A small network was trained on invented records. Each row is its activation on one of them, seen along a few directions.
Records have a field called K. Each example row is followed by its value.
The largest differences between rows may come from other fields.
In the rows, 500 means zero.
Random noise pushes rows far along 9 fixed directions. That doesn't count. These rows show it; they differ only by the noise:
513 312 473 473 431 575 606 501 463 482 685 378 459 378 449 598 486 555 549 545 500 546 568 617 555 438 483 335 490 356 619
432 477 486 501 435 626 464 353 429 408 496 463 460 528 385 453 547 404 485 370 657 229 610 570 470 504 366 343 578 543 468
498 351 517 531 403 544 695 533 530 332 671 338 460 366 480 666 532 530 489 534 557 556 556 666 514 459 516 450 475 393 609
626 297 389 275 513 613 440 490 650 598 491 732 535 400 559 343 196 576 527 553 393 599 517 498 506 574 470 568 512 397 719
524 402 514 446 514 668 516 458 345 785 617 435 682 526 725 494 474 698 479 452 286 510 449 552 601 204 295 360 500 458 421
555 403 425 433 490 613 429 424 389 602 584 477 404 442 341 389 384 452 590 499 544 444 605 474 532 531 431 267 525 384 677
482 606 527 599 488 336 645 583 539 461 433 381 442 501 729 557 466 525 366 491 592 523 508 672 387 362 433 625 588 581 522
578 644 445 506 624 318 492 590 395 829 404 432 330 544 645 423 383 527 558 637 447 713 517 426 514 372 498 418 576 525 631
475 475 558 439 512 812 537 347 457 482 516 543 625 612 455 538 713 505 564 477 355 506 479 355 714 480 507 423 433 616 355
611 654 554 665 430 412 750 624 587 249 550 206 422 431 567 704 612 385 361 557 691 661 477 566 490 535 522 606 412 510 634
586 481 529 290 571 567 529 520 646 482 258 561 404 474 672 455 369 433 536 564 570 563 554 434 316 523 478 631 486 538 591

538 611 508 272 621 563 386 464 710 494 122 812 487 616 599 396 472 441 571 572 452 574 456 239 426 679 586 760 497 705 404
k8
541 371 478 511 442 609 534 468 525 469 648 560 605 425 478 432 365 558 428 445 440 505 485 590 562 516 486 554 487 428 628
k3
497 289 283 316 446 431 300 436 684 532 445 769 494 446 463 342 267 505 467 466 578 314 573 654 463 620 421 455 653 456 556
k6
421 269 434 218 443 612 424 372 793 164 300 749 339 454 248 536 562 305 652 551 694 342 665 478 416 818 666 497 511 550 483
k3
415 321 391 510 454 554 385 377 341 605 653 555 433 452 256 358 394 536 595 453 494 331 625 591 573 492 496 229 632 402 605
k6
347 547 478 609 463 314 448 478 524 321 448 571 325 502 311 436 473 385 478 425 703 276 605 620 355 627 573 531 634 551 517
k7
514 523 667 295 707 781 503 428 420 745 280 636 609 667 697 415 566 562 674 566 198 677 434 184 554 346 568 576 390 637 350
k5
645 643 544 586 521 583 488 532 409 496 556 338 514 480 428 491 531 406 482 505 556 552 444 332 501 560 478 480 363 427 604
k2
499 518 515 285 616 634 461 440 568 666 253 634 537 642 667 554 663 553 629 631 321 644 450 277 606 448 574 509 479 694 275
k8
685 376 393 211 440 629 437 501 879 323 398 600 591 441 551 684 624 396 474 606 562 604 435 384 587 770 508 548 329 524 418
k4
477 472 485 490 437 553 544 444 592 272 480 507 427 468 380 516 524 397 489 470 651 409 589 550 469 627 509 515 530 524 557
k1
407 550 501 696 426 387 690 526 569 298 616 434 520 540 432 700 757 516 440 558 481 626 449 597 727 524 678 547 515 605 415
k5
330 417 535 759 371 321 682 606 501 324 816 452 609 396 490 706 576 736 393 470 369 556 429 794 582 418 609 615 544 425 435
k4
670 333 360 484 280 513 557 554 709 300 710 341 658 324 527 705 543 495 314 510 651 490 426 708 599 592 365 435 400 330 573
k1
607 466 532 296 563 797 350 403 531 524 399 653 595 517 455 369 434 442 575 464 446 459 483 251 458 636 451 541 384 482 499
k4
525 445 363 404 523 548 249 406 439 777 514 742 642 574 483 242 311 585 503 414 348 364 477 468 592 485 334 400 578 454 497
k1
534 464 509 372 482 609 508 467 654 400 388 571 559 525 574 553 566 453 478 509 514 486 482 468 500 553 495 584 444 570 430
k5
492 409 541 618 470 530 597 541 420 497 731 424 612 428 530 505 423 625 431 444 401 521 469 629 525 374 481 537 477 374 578
k6
567 577 636 537 563 769 540 446 388 474 541 479 608 546 422 420 539 457 531 456 396 554 436 270 561 524 540 575 347 506 541
k2
433 600 621 603 613 439 520 562 383 593 497 549 466 525 521 420 439 565 546 504 348 598 463 419 442 441 629 624 489 521 520
k7
259 348 504 651 373 414 653 458 526 341 653 531 580 494 538 610 577 663 383 400 464 362 523 867 557 348 536 554 663 574 360
k3
428 541 564 685 514 331 624 600 275 576 640 213 319 428 459 617 556 538 582 570 526 585 568 573 446 320 573 348 513 393 580
k2
340 443 583 513 489 483 582 491 600 332 450 615 525 520 550 559 557 554 476 461 462 434 503 609 426 476 607 681 542 596 369
k7
654 501 469 384 538 468 404 595 553 590 460 591 490 412 503 398 284 489 542 553 474 610 453 378 403 617 478 584 413 356 662
k8

Which value of K does each new row have?
619 502 502 475 498 325 534 678 690 451 432 489 526 374 763 498 263 527 342 511 580 560 439 625 251 487 437 774 466 405 628
k7
489 512 462 445 574 397 479 543 543 533 424 588 361 534 373 510 540 455 661 658 448 659 529 359 566 603 696 476 489 508 543
k1
419 429 422 474 509 492 321 421 428 577 509 656 474 507 336 334 391 515 574 448 498 318 558 500 461 546 490 404 599 444 512
k2
505 411 396 551 461 438 457 504 400 591 679 488 424 411 336 403 327 542 527 497 518 479 568 592 533 511 465 346 581 347 696
k1
539 300 469 237 514 509 383 528 524 559 416 552 363 357 458 446 277 466 650 532 619 404 612 502 233 556 411 397 499 297 604
k8
587 484 422 491 486 415 515 600 644 620 570 564 709 500 748 595 495 680 366 560 310 684 329 555 647 418 456 627 465 506 426
k2
632 518 460 442 462 458 434 581 644 388 479 477 545 424 496 562 489 419 455 531 603 528 443 445 428 662 461 565 381 396 532
k4
490 389 718 425 567 702 621 544 405 442 528 383 521 419 555 552 477 538 612 495 437 523 511 424 285 370 518 576 341 355 524
k2
